These are the activations of a small neural network, seen along a few directions. Each row is one input.
In each table, some parts of the input vary, and every possible input appears once, in random order.
A made-up example of a description, with smaller parts first: one of 6 places along a line, together with either a single point or one of 9 places along a line or (one of 3 separate values, together with one of 8 places around a ring).
Shared parts are said once, and a part with two or three values counts as separate values.

Other details of the inputs shift rows strongly along three fixed directions, in all tables alike. That doesn't count.

Rows:
R1: [  0 -22  15  10   1 -16   6   7  -5 -28  -9]
R2: [29 -2 14 -1 10  7 -4 42  2 -1 28]
R3: [ 10 -20  10   5   7 -16   8  22   9 -18  -3]
R4: [ -3  35   1  53 -54   9  54 -27  12  15  -3]
R5: [  3 -24   2   2   2  -5 -15   5   1  -5  12]
R6: [ 22   9  22  -3  10   3 -11  48   6  -1  -4]
R7: [ -8 -15  15  -2  -9  -9  -5  11 -12 -30 -15]
R8: [-18  14  -3  38 -49   2  42 -48  -8  -2 -18]
R9: [ 19  40  16  21 -18  41  17  33  14  24  29]
R10: [-11  45 -26 -14   9   9   0 -42   2  51 -18]
R11: [ -4 -29   5  -2 -19  -2 -11   9  -4 -22   9]
R12: [ 3 53 12 -4 -3 22 19 -4  6 41  4]
R13: [  5 -19 -21 -22  36  -9 -29 -25   5  18   7]
R14: [ -1  -6  12   0  -3  -9 -15  30  -4 -21 -15]
R15: [  5 -28   0  17  -4   5 -13  13  -5 -24   1]
R16: [-20 -27 -32 -22  28  -3 -29 -28 -11   2  -7]
R17: [-13 -12 -18 -38  36 -17 -11 -31  -2   0 -15]
R18: [ -3   3  -8 -35  44 -12  -9 -14   6  11  -4]
R19: [-12  18 -35 -18  12  19  -9 -41   2  29   2]
R20: [-23 -14 -12  26 -44 -13   1 -29 -19 -32 -38]
R21: [-11 -29 -19  44 -37 -13   7 -35 -22 -28  -6]
R22: [  3  10  10   8 -26  17  10   5   5  17  21]
R23: [  8  -7   9 -14   8   5 -15  22   8   4  23]
R24: [  4  -7  22   7   5  -7  -5  21  -6 -17  -8]
R25: [ -8 -18   2 -11   7 -16   8  12   3 -10  -5]
R26: [  6  13  22 -16  19   2  -8  28   3   0   2]
R27: [-16 -26 -19  38 -41 -12   7 -34 -22 -32  -5]
R28: [ 11  -5   8 -11  -6   7  -1  33  -5 -11  23]
R29: [-18 -21 -27 -32  28 -25  -8 -30   3  -2 -17]
R30: [ 10  42 -11  -7  22   9  19 -41  15  46  -1]
R31: [21  7 32 -3 16  3 -4 41  4 -4  3]
R32: [  4  -9  13   6   1  -9 -14  29  -5 -17 -15]
R33: [ 1 -1  2  5 -5 16 -7 21  1 -8 13]
R34: [ 17  42   8   5 -19  30  25  20   5  34  34]
R35: [ -9   7 -22 -28  35 -14  -1 -24  14  22  -5]
Each input here is: one of 5 places along a line, together with either one of 3 separate values or one of 4 places along a line.
Question: The inputs of R17 and R30 match in every part but the place on the line of 5. If R11 is changed in the same way as R17 into R30, which row does it become?
Answer: R13
Question: Which other rows does R34 become when the choice among 3 separate values takes its other values? List them by row number.
Answer: R16, R22

Rows:
R36: [ -9 -22   4  11 -17   0 -14  -6  -9 -18  -4]
R37: [ 11 -24  15 -15  19  -5  -9  32   7 -22  11]
R38: [  6 -28   4 -19  16  -9 -35  22  -7 -13   2]
R39: [ -5  36  19  34 -51   9  40  -3   1  -1 -16]
R40: [  5   7 -22 -16  23  -5  -4 -29   8  19   2]
R41: [ -3   4   8  -7  15  -5  -1  -3   5   1 -17]
R42: [ -8   9 -18 -20  23  -3   1 -28  -6  20   3]
R43: [ -5 -34  15  -9 -10  -7 -21  33 -12 -34   0]
R44: [10 16 13  7 -4 14 18 18 17 20 19]
R45: [-16 -38  -9  48 -45 -24  14 -26 -12 -36 -16]
R46: [-16  -8 -23   9   4  -7   3 -58 -11   6  -8]
R47: [ -4 -32   5 -10   5 -16  -4  28   0 -22   4]
R48: [  0   9 -14 -21  12   1   3 -14   7  11   5]
R49: [17 29 28 -1  2  4 10 35 11  9 -1]
R50: [  7  28  10  32 -33  31  18  13   4   7   6]
R51: [ -4  10 -27  -2  15   1 -17 -26  -5  16  -9]
R52: [  3   5 -13  -5  16  -6  -1 -24  -6  17   2]
R53: [ 10  33   5 -16  10  25   0  34   7  21  15]
Question: What do these inputs look like to the network?
Answer: one of 3 separate values, together with either a single point or one of 5 places along a line
Question: Which other rows does R50 become when the place on the line of 5 takes its other values? List them by row number.
Answer: R36, R37, R44, R46
Question: Which other rows does R43 become when the place on the line of 5 takes its other values? List them by row number.
Answer: R42, R47, R48, R53

Rows:
R54: [  5  16   0   0  -2  15   1 -10  -2   9  13]
R55: [-10 -31 -12   7   4 -28 -10 -24 -11 -28 -22]
R56: [ 11  10   6  21 -30   8  14  13   4  -1  14]
R57: [  9  14  11  16 -10   8  13  -3   8   9  -2]
R58: [ -9  10 -10  -1   9  -8   4 -22   3   8  -6]
R59: [ -1   5  -6  -1   7  -5   1 -22   5  13  -9]
R60: [ -6   0 -29 -29  35   2 -17 -26  12  26   2]
R61: [-13 -37  -1  15 -16  -7 -10 -19 -18 -33  -8]
R62: [-3 14  2 -8 13  1  4 -4 10 19  1]
R63: [ 10   9   5  23 -31  11  19  15   1   3  12]
R64: [ -1  13  17  10 -24   9  21  10   7   2   4]
R65: [  9  18  16   0 -17   7  18  18   4  -2   7]
R66: [-3 17 -1  3  5  2 13 -4  4 14  0]
R67: [-12 -35  -6  16 -13  -7  -7 -16 -23 -34  -8]
R68: [ -4   4 -13   1   2  -1  -5 -23  -3  12   7]
R69: [-14 -34   0   6 -18 -19   0 -14 -12 -32 -19]
R70: [ 13 -22  16 -25  32  -4 -23  54  -2  -9  20]
R71: [ 14 -24  13 -21  18  -6 -20  45   5  -8  15]
R72: [ 16 -18  19 -15  31  -8 -12  44   1 -16   3]
R73: [  1  23   9  17 -25  17   5  18  -5   2  -7]
R74: [ -8  19 -27 -35  40  -1 -33 -25  -1  29 -14]
R75: [  9  15  13  20 -17   6  21  12   3   2   0]
R76: [ 1  9  1  3 -5  9  0 -7  3 19 13]
R77: [ -3  23  -2  -5  -1  13 -11  -4   1  19 -10]
R78: [ -5   7 -12 -11   3  -3   8 -19  -3   9  -7]
R79: [ 13 -20  10 -27  30  -1 -21  54  11 -17  18]
R80: [ -9  -2 -33 -10  19   1  -6 -30   4  16  -2]
R81: [-3 16 -1 -5 -1  5 15 -3  4 13  1]
R82: [ 13  17  16  21 -16   7  17   8   6  -1   2]
R83: [-20 -36  -4  13 -20 -24   1 -15 -14 -43 -19]
Question: The inputs of R66 and R62 match in every part but one. If R67 is changed in the same way as R66 into R62, which row does it become?
Answer: R61
Question: What do these inputs look like to the network?
Answer: one of 3 separate values, together with either a single point or one of 4 places along a line or one of 5 places along a line
Question: Which other rows does R74 become when the choice among 3 separate values takes its other values? List them by row number.
Answer: R73, R77
Question: Which other rows does R76 become when the choice among 3 separate values takes its other values? List them by row number.
Answer: R68, R70
Question: Which other rows does R79 become when the place on the line of 4 takes its other values? List them by row number.
Answer: R54, R56, R68
